Each row below holds a small network's activations on one input, seen along a few directions.
In each table, some parts of the input vary, and every possible input appears once, in random order.
A made-up example of a description, with smaller parts first: one of 5 places around a ring, together with either a single point or one of 11 places around a ring or (one of 3 separate values, together with one of 4 places along a line).
Shared parts are said once, and a part with two or three values counts as separate values.
(in the rows, 128 means zero)

Other details of the inputs vary at random and push rows far along three fixed directions, the same in every table; ignore that.

Table:
x1: [ 92 143 176 121 135 139 122 102 122 159 121]
x2: [149 139  83 125 144 106 146 154 141 101 136]
x3: [ 87 180 135 163  91 174 241 122 124 153 118]
x4: [164 143  94 141 156 120 131 148 141  61 147]
x5: [ 87 140  50 170 124  32 164 152  89 172  88]
x6: [ 84 128 166 124  88 219 205 118 131 173 131]
x7: [112 138  51 103 174  26  79 177  93 198  87]
x8: [ 91 132 174 125  81 208 186 111 116 174 126]
x9: [137 121 123 100  92 115 143 125 102 196 116]
x10: [ 78 151 153 114 128 147 134 100 168 167 127]
x11: [177 154 121 151 147 119  97 133 120  62 147]
x12: [ 87 148  64 108 173  45  85 170  77 206  93]
x13: [146 133  88 150 155 118 126 156 135  70 138]
x14: [203 107 122  80 133 154 120 133 155  75 176]
x15: [170 150 121 143 142 104  96 137 112  87 139]
x16: [162 128 150  31 104 157 131 127 127 209 127]
x17: [123 142 136 102 110 139 133 133 104 183 111]
x18: [136 133 157 149 143  91  75  92 115 109 124]
x19: [158 122 146  26 101 174 152 130 139 195 134]
x20: [185 131 140  76 137 129  74 125 112 133 150]
x21: [139 115 138 162 136  94  70 115 105 106 122]
x22: [111 153 132 107 130 161 138 145 117 154 122]
x23: [164 135  92 134 154 113 130 142 135  67 156]
x24: [121 110 105 156 166 110 105 144 141  72 138]
x25: [187 109 172 100 140 114  58  94 144 104 138]
x26: [ 82 145 128  49 220  98  33 159 126 190 108]
x27: [117 125 169 109 111 114 126  87 121 179 114]
x28: [111 117 132  59 177 115  40 154 118 187 109]
x29: [134 108  97 146 155 124 115 149 135  78 145]
x30: [172 122  89 119 127  89 130 132 124 101 144]
x31: [ 64 192  42 162 145  51 159 154 120 183 103]
x32: [164  87 131  94 145 131  81 139 151  99 143]
x33: [147 112 146 160 103 189 167 121 151  67 147]
x34: [136 108 114 205  85 130 188 113 135  66 139]
x35: [119 107 125 101  99 141 147 135 127 177 110]
x36: [ 93 141 141 124 122 169 138 139 122 155 116]
x37: [ 80 118  70 113 181  21  62 161  91 205  84]
x38: [ 96 155 165 214 113 120 160  83 121  88 120]
x39: [149 119 176  98 172 168  77 111 157  80 162]
x40: [133 127  97 194  90 115 201 123 127  84 135]
x41: [184 101 153 173  64 133 138  95 123  95 129]
x42: [ 96 156 100 117 113 138 151 138 141 179 127]
x43: [132 167 128 204  91  99 174 107  95 107 126]
x44: [112 118 162  55 137 228 128 150 149 167 140]
x45: [108  97 164  42 123 218 153 142 170 175 138]
x46: [219 110 138  83 116 119  81 112 123 115 158]
x47: [122 133 223  46 136 230 110 100 163 156 144]
x48: [129 131 138 207 103  93 170  88 143  69 119]
x49: [162 116 132 157 124 111  80 124 110  94 126]
x50: [170  94 104 145 125 110 108 138 136  75 137]
x51: [183 111 136 150  74 138 160 108 131  93 136]
x52: [206 119 156  68 148 192  93 130 147  74 189]
x53: [116  97 144  41 117 215 158 151 161 177 140]
x54: [157 107 131 148 139  89 103 103 143  69 142]
x55: [ 62 142  88 184 158  99 159 155 133 119 101]
x56: [138 146  98 147 160 125 114 157 129  86 137]
x57: [ 96 130 138 124 121 140 126 138 102 175 118]
x58: [130 112 106 200  81 100 178 112 117  96 123]
x59: [115 134 146 200 110 124 187  96 158  69 127]
x60: [115 128 148 214 113 144 159 107 132  64 133]
x61: [139 104 127  32 111 171 148 142 133 190 141]
x62: [152  92 116 145 135  99  97 127 135  80 139]
x63: [121 107 128 111 100 116 127 124 103 193 109]
x64: [141 128 145 166 150 134  80 126 133  62 133]
x65: [109 127 154 100 127 122 134 107 142 164 109]
x66: [117 127 107  91 118 158 176 154 143 158 127]
x67: [ 75 173  84 180 137  73 148 157  88 160  89]
x68: [155  90 124 146 125  92  91 119 128  95 131]
x69: [124 131 154 209 115 135 177  86 152  43 140]
x70: [ 79 151 163 116 162 165 138 121 153 141 124]
x71: [142 143 110 149 145 113 103 139 107  97 139]
x72: [171  99 154  95 126 148  60 123 115 125 144]
x73: [118 128  79 112 130 100 151 157 122 158 110]
x74: [187 115 156  91 131 159  71 132 118 103 161]
x75: [157 114 114  85 152 161 117 150 142 101 160]
x76: [ 73 130  76  97 198  19  74 151 113 186  93]
x77: [138 115 159  93 159 152  56 140 132 122 132]
x78: [ 88 131 153 125 133 159 124 124 120 152 121]
x79: [148 101 117 153 133  87  93 129 131  97 119]
x80: [138 108 113 209  73  90 167 106 111  98 117]
x81: [ 93 137 178 128  71 200 184 115 117 181 113]
x82: [ 82 139 103 127 119 137 133 139 145 178 121]
x83: [ 67 146 164 174  97 190 206 114 140 139 112]
x84: [130 158 133 101 116 128 137 128 106 178 114]
x85: [193 133 153  91 141 166  87 123 127  87 171]
x86: [ 45 142  50 114 212  46  51 182 134 185 100]
x87: [ 57 139  92 163 154  66 166 132 134 138 105]
x88: [ 89 137 158 104 148 172 159 122 166 135 127]
x89: [162 130 112 156 150 129 108 141 124  60 155]
x90: [ 68 144 164 195  80 143 187 100 104 159 102]
x91: [180 120 195  95 146 148  48  93 144  94 143]
x92: [110 148 122 151  52 121 240  99 108 181 110]
x93: [150  93 111 152 145 110 104 134 149  60 147]
x94: [154 106 131 149 127  86  83 118 121 116 115]
x95: [111 154 119 145  61 140 248 112 125 167 109]
Description of these inputs: one of 5 places along a line, together with either a single point or (one of 2 separate values, together with one of 9 places around a ring).
Q: The inputs of x29 and x23 match in every part but the place on the line of 5. If x50 is changed in the same way as x29 into x23, which row does it become?
A: x95
Q: The inputs of x30 and x61 match in every part but the place on the line of 5. If x19 is changed in the same way as x30 into x61, which row does it become?
A: x51
Q: The inputs of x87 and x34 match in every part but the place on the line of 5. If x38 is changed in the same way as x87 into x34, which row does it become?
A: x8
Q: Change only the place on the ring of 9 in x49. List by row number the other rows that result.
A: x33, x35, x36, x41, x44, x50, x53, x81
Q: Change only the choice among 2 separate values in x5. List by row number the other rows that result.
A: x51
Q: Change only the choice among 2 separate values in x6. List by row number the other rows that result.
A: x44
Q: Change only the place on the line of 5 in x72. List by row number the other rows that result.
A: x12, x18, x20, x21
Q: A walk changes only the place on the ring of 9. It starts at x21 and steps to x37. List the rest of the walk in order.
A: x68, x62, x93, x24, x60, x78, x90
